arr =
[[-18   4 -14 -11 -10  -8  -3 -12 -36]
 [-18 -12 -47 -11 -11 -15  -5 -26   1]
 [-18 -12   7 -11 -11   9  -5  -9  -7]
 [ -9 -12  25 -11 -11  -8 -21 -12   4]
 [-18 -18 -49 -11 -11 -34  -5 -12  -7]
 [-18 -12  23 -11 -11  12  -5   2  -9]
 [-18 -12 -37 -21 -11 -11   0 -12 -20]
 [-18 -12   7 -14  -4  -8   5 -15 -21]
 [-18 -12   7 -11 -11   9  -2 -12  -7]
 [-18  -6  33  -4 -11  -6  -5 -12  18]
 [-18   5 -11 -11  -7  -8  -1 -12 -33]
 [-12 -12  25 -11 -11  -8 -18 -12   6]
 [-18 -12   7 -11 -11  -8  -5 -12  23]]
arr[0][0] => -18
arr[1][5] => -15
arr[1][0] => -18
arr[6][0] => -18
arr[:, 5] => [-8, -15, 9, -8, -34, 12, -11, -8, 9, -6, -8, -8, -8]
arr[0][5] => -8
arr[1][8] => 1
arr[1][6] => -5
arr[12][6] => -5
arr[9][7] => -12
arr[9][1] => -6
arr[:, 4] => [-10, -11, -11, -11, -11, -11, -11, -4, -11, -11, -7, -11, -11]
arr[10][2] => -11
arr[11][0] => -12
arr[12][2] => 7
arr[5][6] => -5
arr[6][7] => -12
arr[:, 0] => [-18, -18, -18, -9, -18, -18, -18, -18, -18, -18, -18, -12, -18]
arr[:, 1] => [4, -12, -12, -12, -18, -12, -12, -12, -12, -6, 5, -12, -12]
arr[6][5] => -11
arr[10][3] => -11
arr[9] => [-18, -6, 33, -4, -11, -6, -5, -12, 18]
arr[:, 3] => [-11, -11, -11, -11, -11, -11, -21, -14, -11, -4, -11, -11, -11]
arr[7][1] => -12
arr[1][4] => -11
arr[12][1] => -12
arr[11][6] => -18
arr[5][0] => -18
arr[10][6] => -1
arr[3][6] => -21
arr[4][0] => -18
arr[:, 7] => [-12, -26, -9, -12, -12, 2, -12, -15, -12, -12, -12, -12, -12]
arr[3][5] => -8
arr[6][1] => -12
arr[11][3] => -11

B = [ 1.90  0.08 -1.74 -0.84 -0.48 -1.20  0.24  0.39 -6.81 -5.10 -3.72 -3.26]
B[-12] = 1.90
B[-11] = 0.08
B[-4] = -6.81
B[-10] = -1.74
B[-6] = 0.24
B[7] = 0.39
B[-9] = -0.84
B[4] = -0.48

A =
111   36  120   43  106   25  201   52   19   55   28   52  111   30
 71   66   57  116  127  125   80   59   36  162   49   66  135   74
103  213   82  106   54  114   78   91   73  224   82  184   56  225
 54  122   62  119   67  115  113   79   96   49   88  113   63  126
 94   94   77   90  124   91  122   70   67   95   63   93  129  100
120   90  123   92   80   99   67   50   35   32   36   78   70   75
138   62   78   65   95   48   64  102  118   67  101   66   99   64
 94   57  107   41   33   24   71   51    8   64   21   61   45   56
Rows and columns are counted from 0.
(0, 0)	111
(1, 11)	66
(5, 8)	35
(7, 0)	94
(3, 2)	62
(5, 5)	99
(5, 7)	50
(3, 5)	115
(6, 6)	64
(4, 7)	70
(7, 13)	56
(0, 6)	201
(3, 9)	49
(1, 13)	74
(6, 0)	138
(3, 6)	113
(7, 9)	64
(4, 11)	93
(2, 10)	82
(5, 4)	80
(6, 8)	118
(1, 9)	162
(3, 11)	113
(5, 1)	90
(2, 7)	91
(7, 12)	45
(2, 9)	224
(5, 12)	70
(6, 9)	67
(7, 3)	41
(5, 0)	120
(1, 7)	59
(7, 6)	71
(0, 7)	52
(3, 4)	67
(1, 6)	80

M =
 99  122  132  127  124  110  119  131  124  121   56  179  100   65  169  132
184   90  133  127  156  113   69  132   94  121  129  138  177  124  209  133
Indices start at 0.
(0, 0) = 99
(0, 14) = 169
(1, 14) = 209
(1, 9) = 121
(0, 10) = 56
(1, 8) = 94
(0, 11) = 179
(0, 3) = 127
(0, 2) = 132

W =
[[ 3.65  2.29  6.23 -0.70 -2.90  3.62 -6.14 -3.00 -7.11  2.61 -5.18 -7.66
   0.38 -0.47  3.46]
 [-0.27 -7.41 -6.45 -4.50 -5.08  3.19  5.39  2.12 -0.97 -5.76 -3.91  2.32
   2.41  4.48  5.86]
 [ 0.68 -2.19  0.72 -3.12  3.63  3.31  2.49 -7.02 -4.04  0.32 -7.24  2.14
   1.23  0.92  4.40]]
Rows and columns are counted from 0.
(0, 0) -> 3.65
(2, 9) -> 0.32
(1, 4) -> -5.08
(2, 4) -> 3.63
(0, 9) -> 2.61
(0, 4) -> -2.90
(2, 3) -> -3.12
(1, 5) -> 3.19
(1, 7) -> 2.12
(2, 12) -> 1.23
(0, 3) -> -0.70
(0, 6) -> -6.14
(0, 11) -> -7.66
(2, 10) -> -7.24
(0, 10) -> -5.18
(0, 8) -> -7.11
(1, 3) -> -4.50
(1, 14) -> 5.86
(2, 8) -> -4.04
(2, 5) -> 3.31
(1, 12) -> 2.41
(0, 1) -> 2.29
(0, 7) -> -3.00
(2, 2) -> 0.72
(1, 6) -> 5.39

m =
[[5 8 6 8 4 3 4 2 5]
 [8 4 6 6 7 7 6 8 6]
 [3 2 6 5 6 6 4 6 2]
 [3 5 8 7 3 8 5 7 3]
 [5 7 3 2 5 8 4 2 4]
 [6 6 4 4 3 3 3 1 8]
 [2 5 2 2 7 4 8 2 5]
 [2 3 5 5 6 2 7 4 7]
 [3 5 3 2 6 2 3 2 4]
 [3 4 1 5 2 6 4 4 5]
 [5 8 8 7 6 8 8 7 5]
 [7 4 4 2 2 6 6 8 2]
 [2 7 5 5 5 6 4 2 6]
 [4 2 7 4 1 7 2 7 5]
 [7 4 4 6 8 6 6 2 8]
 [7 7 7 8 7 5 6 2 5]]
Indices start at 0.
(0, 0): 5
(0, 2): 6
(1, 8): 6
(6, 6): 8
(10, 2): 8
(10, 5): 8
(10, 7): 7
(4, 2): 3
(14, 0): 7
(3, 8): 3
(8, 8): 4
(8, 4): 6
(11, 0): 7
(7, 4): 6
(7, 3): 5
(2, 2): 6
(14, 6): 6
(5, 6): 3
(8, 6): 3
(10, 4): 6
(5, 3): 4
(2, 0): 3
(5, 7): 1
(1, 3): 6
(8, 5): 2
(10, 1): 8
(6, 5): 4
(9, 0): 3
(12, 3): 5
(3, 4): 3
(4, 1): 7
(11, 2): 4
(12, 8): 6
(14, 3): 6
(6, 4): 7

a =
array([[137,  95, 106,  99,  61,  93, 118, 175],
       [114, 109, 153, 118,  81, 125,  73,  86],
       [ 25,  99, 122, 158,  46,  16,  98,  61],
       [114,  98, 101,  54,  39,  20,  98, 107],
       [ 93, 100,  66,  96, 131, 120,  38, 102],
       [ 64,  62, 127, 114, 128, 124, 132, 104],
       [120,  72,  94, 113,  10,  64,  72, 137],
       [105,  64,  75,  63,  55, 110,  75, 208],
       [ 85, 128, 133,  80, 156,  44,  89, 194]])
a[0,0]	137
a[6,1]	72
a[8,1]	128
a[:, 0]	[137, 114, 25, 114, 93, 64, 120, 105, 85]
a[4]	[93, 100, 66, 96, 131, 120, 38, 102]
a[3,0]	114
a[1,3]	118
a[:, 1]	[95, 109, 99, 98, 100, 62, 72, 64, 128]
a[4,1]	100
a[1,7]	86
a[0]	[137, 95, 106, 99, 61, 93, 118, 175]
a[3]	[114, 98, 101, 54, 39, 20, 98, 107]
a[5,2]	127
a[7,7]	208
a[8,6]	89
a[0,6]	118
a[1,6]	73
a[1,5]	125
a[7,2]	75
a[0,5]	93
a[:, 6]	[118, 73, 98, 98, 38, 132, 72, 75, 89]
a[3,5]	20
a[2,2]	122
a[1,0]	114
a[2,5]	16
a[1,1]	109
a[1]	[114, 109, 153, 118, 81, 125, 73, 86]
a[7,1]	64
a[0,3]	99
a[8,4]	156
a[6,0]	120
a[7,0]	105
a[6,6]	72

grid = 1.36,-1.76,1.14,0.75,0.94,1.27,-1.12,-1.58,-2.48,6.03,-2.63,0.70,2.50,0.65
grid[0] = 1.36
grid[9] = 6.03
grid[11] = 0.70
grid[6] = -1.12
grid[8] = -2.48
grid[4] = 0.94
